Each row below holds a small network's activations on one input, seen along a few directions.
In each table, some parts of the input vary, and every possible input appears once, in random order.
A made-up example of a description, with smaller parts first: one of 4 places along a line, together with either a single point or one of 9 places around a ring or (one of 3 separate values, together with one of 8 places around a ring).
Shared parts are said once, and a part with two or three values counts as separate values.
In the rows, zero is written as 128.

Other details of the inputs shift rows strongly along two fixed directions, in all tables alike. That doesn't count.

A family of inputs:
r1: [128 107 119 142 132 134 127 113 113 123 128 119 119  95]
r2: [132 106 120 144 132 141 125 111 118 125 133 111 117 103]
r3: [133 152 146 113 122 112 142 144 143 131 127 140 132 149]
r4: [128 100 115 144 131 145 122 113 121 129 133 116 123 109]
r5: [125 103 116 141 132 136 126 114 115 126 128 121 119  98]
r6: [ 54 140  99 198  35 196 213 111  26  66 130 149 146 215]
r7: [130 103 116 144 133 146 124 112 120 127 134 113 122 107]
r8: [131 147 139 110 124 115 136 146 144 136 123 146 138 155]
r9: [129 101 114 144 133 145 120 113 123 131 132 116 124 108]
r10: [180 111 146  91 189  87  78 133 192 168 127 108 112  59]
r11: [132 153 146 112 122 109 140 143 140 130 125 143 133 148]
r12: [128 100 113 144 133 147 120 113 121 131 132 116 125 112]
r13: [134 151 142 109 125 113 136 145 147 135 126 143 135 150]
r14: [136 154 148 113 123 111 141 143 144 131 126 137 131 148]
r15: [131 149 140 111 123 116 136 145 145 137 126 144 138 155]
r16: [128 106 118 141 132 133 124 114 116 125 129 118 119  96]
r17: [116 127 108 122 152 118  70 119 107 119 122 108 123 100]
r18: [137 151 144 113 124 120 137 142 149 135 130 136 134 157]
r19: [126  99 111 142 132 141 122 115 119 129 127 122 124 105]
r20: [134 148 142 111 126 116 135 146 149 138 126 141 136 155]
r21: [129 154 145 112 124 115 140 146 144 131 126 147 134 146]
r22: [125 101 113 141 132 139 125 114 116 126 127 122 123 101]
r23: [ 54 144 106 198  35 191 216 108  22  61 132 146 142 211]
r24: [132 108 121 145 132 140 127 111 116 124 132 112 118 101]
r25: [114 175 133 102 133 101  96 146 121 116 118 130 137 158]
r26: [138 149 143 112 126 121 132 144 151 139 129 137 137 160]
r27: [114 173 132  98 135  98  95 147 122 117 115 134 137 154]
r28: [133 153 146 110 123 106 141 145 141 130 121 144 131 144]
r29: [136 153 149 114 123 115 140 142 144 131 130 136 132 154]
r30: [129 152 144 110 126 113 141 147 145 131 123 148 134 144]
r31: [129 102 114 142 134 140 121 114 121 128 131 117 122 104]
r32: [118 127 110 123 152 121  71 118 111 120 124 103 122 103]
r33: [134 151 143 111 125 114 140 145 146 133 126 141 135 150]
r34: [130 107 120 142 133 134 127 113 115 123 128 116 118  96]
r35: [129 100 114 142 133 142 121 114 121 129 131 117 123 106]
r36: [124  99 111 141 133 142 122 115 118 130 128 122 125 106]
r37: [136 149 143 114 124 123 136 143 149 138 130 137 136 161]
r38: [131 101 116 145 132 148 121 112 122 129 135 113 122 111]
r39: [127 101 112 141 133 142 118 115 120 131 130 121 126 107]
r40: [129 106 119 144 135 147 124 114 122 126 135 116 120 103]
r41: [117 176 135 103 132 107  96 144 124 117 122 126 136 162]
r42: [132 101 115 144 134 148 120 112 124 131 134 113 123 111]
r43: [128 104 118 143 134 135 123 113 117 125 131 116 119 101]
r44: [133 154 147 110 124 106 143 145 140 129 120 144 132 142]
r45: [132 149 141 109 124 112 138 145 145 134 123 145 135 150]
r46: [134 148 142 112 125 119 136 144 149 138 128 139 136 157]
r47: [142 109 126 128 146 121 114 120 136 135 129 115 117  91]
r48: [128 103 115 143 132 144 125 113 119 127 132 115 122 105]
r49: [125 105 118 145 133 145 126 114 119 125 133 118 121 102]
r50: [128 104 118 144 132 140 125 112 119 127 133 114 119 102]
r51: [131 147 141 111 122 114 138 145 145 134 123 146 136 153]
r52: [127 101 113 142 132 142 120 114 120 131 130 120 125 105]
r53: [132 151 143 111 123 113 140 145 143 133 125 144 136 150]
r54: [129 102 115 142 134 143 121 113 122 129 133 115 122 106]
r55: [131 153 145 113 125 116 141 146 145 130 127 144 133 148]
r56: [138 153 148 112 125 115 139 143 149 134 130 136 131 151]
r57: [128 100 112 143 134 144 119 115 120 130 131 118 125 109]
r58: [137 108 124 129 143 125 115 120 134 136 130 119 119  93]
r59: [132 151 146 110 124 107 140 144 141 130 122 144 132 146]
r60: [133 149 142 111 123 115 136 145 146 135 126 144 136 152]
Each input here is: one of 5 places along a line, together with either a single point or one of 11 places along a line.
Q: The inputs of r38 and r4 match in every part but the place on the line of 5. If r37 is changed in the same way as r38 into r4, which row does it become?
A: r46
Q: The inputs of r22 and r53 match in every part but the place on the line of 5. If r28 is changed in the same way as r22 into r53, which row does it become?
A: r16
Q: Start at r29 and move only the place on the line of 5, one step at a time. The first step leads to r23. Which rows follow, in order?
A: r43, r11, r59
Q: List by row number the other rows that have the place on the line of 5 in common with r3.
A: r6, r20, r25, r31, r33, r34, r35, r43, r47, r55, r57

A family of inputs:
r61: [136 128 140 152 100 156 165 133 126 123 147 129 130 162]
r62: [123 210 153  85 118  74 127 160 137 110 103 158 147 179]
r63: [109 121 133 142 105 138 178 127 113 120 124 165 140 136]
r64: [ 93 126 103 155 103 177 142 118 121 111 133 141 141 152]
r65: [147  92 126  90 198  89  43 130 159 163 120 116 130  55]
r66: [104 132 116 151  83 123 170 113  74  97 112 135 131 144]
r67: [118  79  89 181 135 192  97  73 107 118 154  87 115  70]
r68: [118 175 132  94 122 118 122 170 143 134 112 154 153 211]
r69: [121  95 111 162 151 160 105  95 105 112 150  85  97  60]
r70: [ 81 134 116 146 104 152 150 128  96 107 136 157 134 131]
r71: [108 158 133 132 111 128 124 130  91  97 125 110 122 165]
r72: [100 104 107 147 102 135 157 124  77 128 118 145 129 138]
r73: [111 130 133 153  90 134 168 112  79 104 133 112 124 164]
r74: [172  97 142 112 174 101 113 119 165 151 115 116 110  36]
r75: [172 128 157  83 165 107 132 158 208 174 125 148 143 134]
r76: [142 163 147  85 109  97 151 171 173 154 116 161 150 210]
r77: [186 102 146 117 182 100 103 121 183 152 140 100  94  52]
r78: [127  68  83 167 146 171  64  93  89 122 144  74 110  84]
r79: [100 163 131 134 115 137 156 129  96 102 124 142 133 127]
r80: [191 156 163  72 148  71  95 157 217 182 128 125 126 150]
Q: What do these inputs look like to the network?
A: one of 4 separate values, together with one of 5 places around a ring
Q: Start at r68 and move only the place on the ring of 5, one step at a time. The first step leads to r78. Which rows follow, in order?
A: r71, r62, r65
Q: Change only the choice among 4 separate values in r68. List by row number the other rows that result.
A: r64, r75, r76

A family of inputs:
r81: [106 173 139 116 115 111 146 147 107  97 107 146 135 168]
r82: [102 161 137 118 126 128 149 153 135 104 124 158 130 132]
r83: [134 145 133 134 134 133 116 120 124 123 142 111 124 108]
r84: [148  92 117 108 155  81  80 111 128 150 118 108 112  76]
r85: [135 198 165 102 118 118 142 157 151 126 138 144 134 165]
r86: [148 119 151 122 142 134 142 137 183 148 151 131 118 116]
r87: [158 149 141  97 117  96 146 145 152 145 105 144 144 176]
r88: [112 106  99 166  81 158 176 109  73 105 115 130 142 165]
r89: [124 111 101 161 121 148 106  84  71 103 132  82 112 104]
r90: [138 142 128  90 154 134  81 153 193 168 140 118 141 193]
r91: [119  63  91 172 123 186 152 100 114 128 135 131 127  74]
r92: [107 172 114 107 138 153  78 141 136 135 138 112 155 189]
r93: [139 185 151 107 116 102 127 140 126 118 127 118 134 169]
r94: [134 157 144 116 102 128 184 155 144 136 120 169 151 182]
r95: [153  77 118 145 143 129 112  92 126 134 135  85 106 105]
r96: [136 125 144 141 120 134 151 128 141 133 138 122 123 150]
r97: [114 158 137 139 115 154 143 131 125 113 148 131 128 125]
r98: [ 89 176 132 163  73 166 179 126  69  86 142 137 136 184]
r99: [164 112 128 110 141 109 124 133 159 154 112 127 135 118]
r100: [113 136 125 143  86 161 192 135 115 120 121 164 145 172]
r101: [ 98  73  91 167 120 145 126  93  75 119 133 119 117  71]
r102: [120 188 150  93 116  86 141 159 124 103 103 146 138 183]
r103: [155 112 138 112 146 134 138 137 174 157 124 149 137 103]
r104: [147 126 137  94 184 102  88 141 171 138 118 129 111  65]
r105: [147 103 119 130 130 132 138 122 133 143 114 129 136 122]
r106: [139 107 132 145 121 133 140 114 127 127 138 106 119 140]
r107: [ 98  88  99 161 110 136 129  97  68 115 124 121 122 100]
r108: [140 180 155 111 122 112 124 146 139 126 132 122 131 152]
r109: [161 169 162  81 130  92 158 169 191 160 115 168 151 170]
r110: [ 95  83  82 174 126 157 117  89  54  81 117  99 112  82]
r111: [ 83 138 129 144  87 142 170 128  89 109 132 165 138 147]
r112: [138  96 127 111 159 105  97 124 150 156 130 132 113  60]
r113: [130 140 131 133 103 135 170 141 132 134 114 154 147 165]
r114: [135 150 134 130 126 123 112 119 114 118 132 104 126 127]
r115: [ 49 133  86 172  62 178 123 121  49  99 142 160 162 231]
r116: [125 114 131 113 144 110 119 135 154 149 137 149 123  79]
r117: [116 101 105 142 155 135 107 112 108 110 122 115 112  67]
r118: [ 88  88  87 178 126 171 134  99  61  84 127 115 112  80]
r119: [119 103  98 108 192 138  26 129 150 140 125 109 140 109]
r120: [111 148 136 120 101 102 146 143 111 126 120 151 134 153]
r121: [122 112 114 132 149 125 104 124 114 110 115 114 113  84]
r122: [125 121 136 150 110 146 164 120 127 123 145 125 123 152]
r123: [121 182 142  98 117  89 132 149 117 101 101 142 132 178]
r124: [155  86 136 134 155 141 120 114 165 149 148 108 106  86]
r125: [146 133 140  90 141  67 103 139 145 151 117 131 127 117]
r126: [141 115 130 137 157 149  95 109 136 133 147 104 115  60]
r127: [105 155 137 123  99 104 152 144 112 127 120 156 137 156]
r128: [133 145 142  96 127  76 119 143 138 143 117 141 132 134]
r129: [130 127  98 111 128 156  91 149 158 158 126 143 161 189]
r130: [176 129 164  96 160  92 114 142 192 163 134 115 120 130]
r131: [161 146 148  99 126 105 146 157 172 154 112 150 144 155]
r132: [113 140 125 127 139 120 122 134 117 109 112 132 122 114]
r133: [151  87 125 143 138 128 121 104 130 134 138  92 110 115]
r134: [101 116 125 178  83 176 191 114  87 102 149 130 125 171]
r135: [156 163 153 103 149 101  98 136 152 140 130 110 127 121]
r136: [153 132 136 123 161 121  84 120 148 143 135  98 115  78]
r137: [150  78 135 143 155 152 121 108 159 146 151 109 108  77]
r138: [115 121 127 126 123 112 135 131 116 134 131 145 126 111]
r139: [ 88 110 107 160 125 167 139 112  83  87 126 132 120  93]
r140: [168  84 136 131 160 123 104 117 165 153 141  94 106  86]
Q: The inputs of r90 and r92 match in every part but one. If r95 is changed in the same way as r90 into r92, which row does it become?
A: r89
Q: What do these inputs look like to the network?
A: one of 5 places around a ring, together with either a single point or one of 11 places along a line
Q: Change only the place on the line of 11 in r94. List by row number the other rows that result.
A: r87, r88, r91, r99, r100, r103, r105, r109, r113, r131
Q: List by row number the other rows that have the place on the ring of 5 in common with r107.
A: r84, r101, r111, r112, r115, r116, r120, r125, r127, r128, r138

A family of inputs:
r141: [105 109  93 156 151 174  85 104 104 111 141  89 112  89]
r142: [119 127 104 128 165 158  78 114 131 117 135  95 118  93]
r143: [120  78 105 173 132 183 147  96 100  99 130 120 115  58]
r144: [142 157 133  90 143 101  70 146 158 154 127 128 139 158]
r145: [110 122 108 134 112 140  90 111  98 131 136 115 137 154]
r146: [176 107 143  90 169  72  76 134 176 161 127  98 119 116]
r147: [ 84 132 112 103 150  54  91 121  58  96 110 155 102  21]
r148: [104 149 118 132 108 132 137 140  94  94 103 132 141 190]
r149: [124 165 150 106 132 123 109 136 150 139 150 114 123 158]
r150: [119 161 165 116 102 121 170 155 161 143 153 157 140 179]
r151: [129 162 144 107 115  98 132 148 131 121 113 135 137 198]
r152: [104  73 100 168 138 181 127 106 110 124 149 116 117  75]
r153: [158 134 172 123 117 111 165 140 167 142 149 143 121 126]
r154: [106  74  80 157 138 166 102 112 101 135 123 136 140  91]
r155: [113  52  80 165 135 161 132 104  99 120 112 125 118  83]
r156: [135 204 161 107  99 101 174 160 127 113 112 142 147 209]
r157: [100 117  89 178 101 177 160  91  47  73 110 101 132 127]
r158: [192  67 140 108 171  99 112 110 186 184 128 105 101  28]
r159: [146  98  97 113 173 125  35 117 141 153 130  98 127  84]
r160: [125 174 145 139  88 122 177 133  97 106 119 127 137 191]
r161: [120  57  87 157 134 150 135 105 108 127 119 128 119  91]
r162: [108 193 170 109  96 123 181 170 159 133 140 177 147 208]
r163: [ 84 118 128 163  90 172 175 118  99 117 152 142 130 154]
r164: [130 154 131 108 111 108  96 138 133 145 139 126 144 181]
r165: [155 109 138 148 144 128 108 100 130 128 155  85 105  89]
r166: [139 184 149 113 118 108 153 151 126 115 105 130 140 174]
r167: [154  98 134 102 198 125  79 141 197 169 137 121 116  47]
r168: [165 134 146 122 128  97 134 120 139 140 132  99 123 127]
r169: [156 189 175  94 113  82 157 151 149 138 121 130 138 188]
r170: [111 176 152 108  77 107 170 165 141 147 134 185 167 229]
r171: [130 134 142 147  66 130 217 127 113 126 132 147 129 164]
r172: [159 135 145 110 122 111 171 145 159 147 118 146 127 121]
r173: [172  68 147 132 167 125 110 107 168 158 148 108 100  32]
r174: [134 116 132 117 123 108 151 142 150 144 115 155 130 150]
r175: [103 117 105 137 112 147 133 135 112 135 126 159 153 151]
r176: [113 100 126 184  94 172 178 104  91 102 144 134 117 111]
r177: [182 137 161  90 143  84 150 148 196 171 121 144 120 106]
r178: [158 124 123  83 182  95  70 138 166 135  99 110 129 110]
r179: [191  90 133  99 183 100 109 131 195 174 113 118 110  31]
r180: [182 105 142 119 194 109  62 109 172 152 143  82  96  45]
r181: [157 187 163  89 161 105 108 151 172 122 120 126 130 135]
r182: [ 67  93  84 188 104 213 162 100  67  86 136 130 133 111]
r183: [ 88  78  74 173 101 177 166 102  72  91 106 141 134 126]
r184: [ 99 115 114 154  93 142 144 109  70  99 122 115 129 180]
r185: [ 54 141 106 141 135  70  60 103  24  65 104 108  95  24]
r186: [151 140 159  90 118  76 159 161 184 161 123 163 137 177]
r187: [127 100 108 173 140 165 111  91  89 100 142  89 106  82]
r188: [184  92 125  99 177 111 116 124 185 160 109 119 115  35]
r189: [ 77  77  86 182  84 181 148  95  59 120 137 141 144 142]
r190: [ 97 104 116 190  84 190 191 105  72  87 140 138 120 121]
r191: [144 173 128  67 161  99  59 158 172 146 110 135 151 151]
r192: [143 167 156  77 134  84 117 173 190 174 123 178 159 176]
r193: [ 82 121  89 151  99 172 145 126  86 109 115 162 161 157]
r194: [125 147 136 126 125 130 113 124 138 134 159 104 120 148]
r195: [150 168 171 113 132 106 127 134 149 130 141 118 120 150]
r196: [137 182 157 120 134 122 130 148 138 109 126 127 129 154]
r197: [103 217 154 103 102 128 147 166 137 112 140 146 144 224]
r198: [ 90  91 103 204  88 203 185  99  59  79 135 132 120 104]
r199: [105 146 119 133 100 131 145 136  91  96 113 131 140 197]
r200: [126 121  98 120 153 136  56 126 123 135 120 112 135 116]
r201: [168  61 128 103 176  93  95 120 183 178 122 121 111  68]
r202: [107 214 160 107 101 122 145 161 140 119 142 143 138 222]
Q: The inputs of r141 and r167 match in every part but one. If r200 is changed in the same way as r141 into r167, which row does it become?
A: r154
Q: The inputs of r175 and r159 match in every part but one. If r183 is changed in the same way as r175 into r159, which row does it become?
A: r178
Q: What do these inputs look like to the network?
A: one of 2 separate values, together with either a single point or (one of 5 places around a ring, together with one of 6 places along a line)
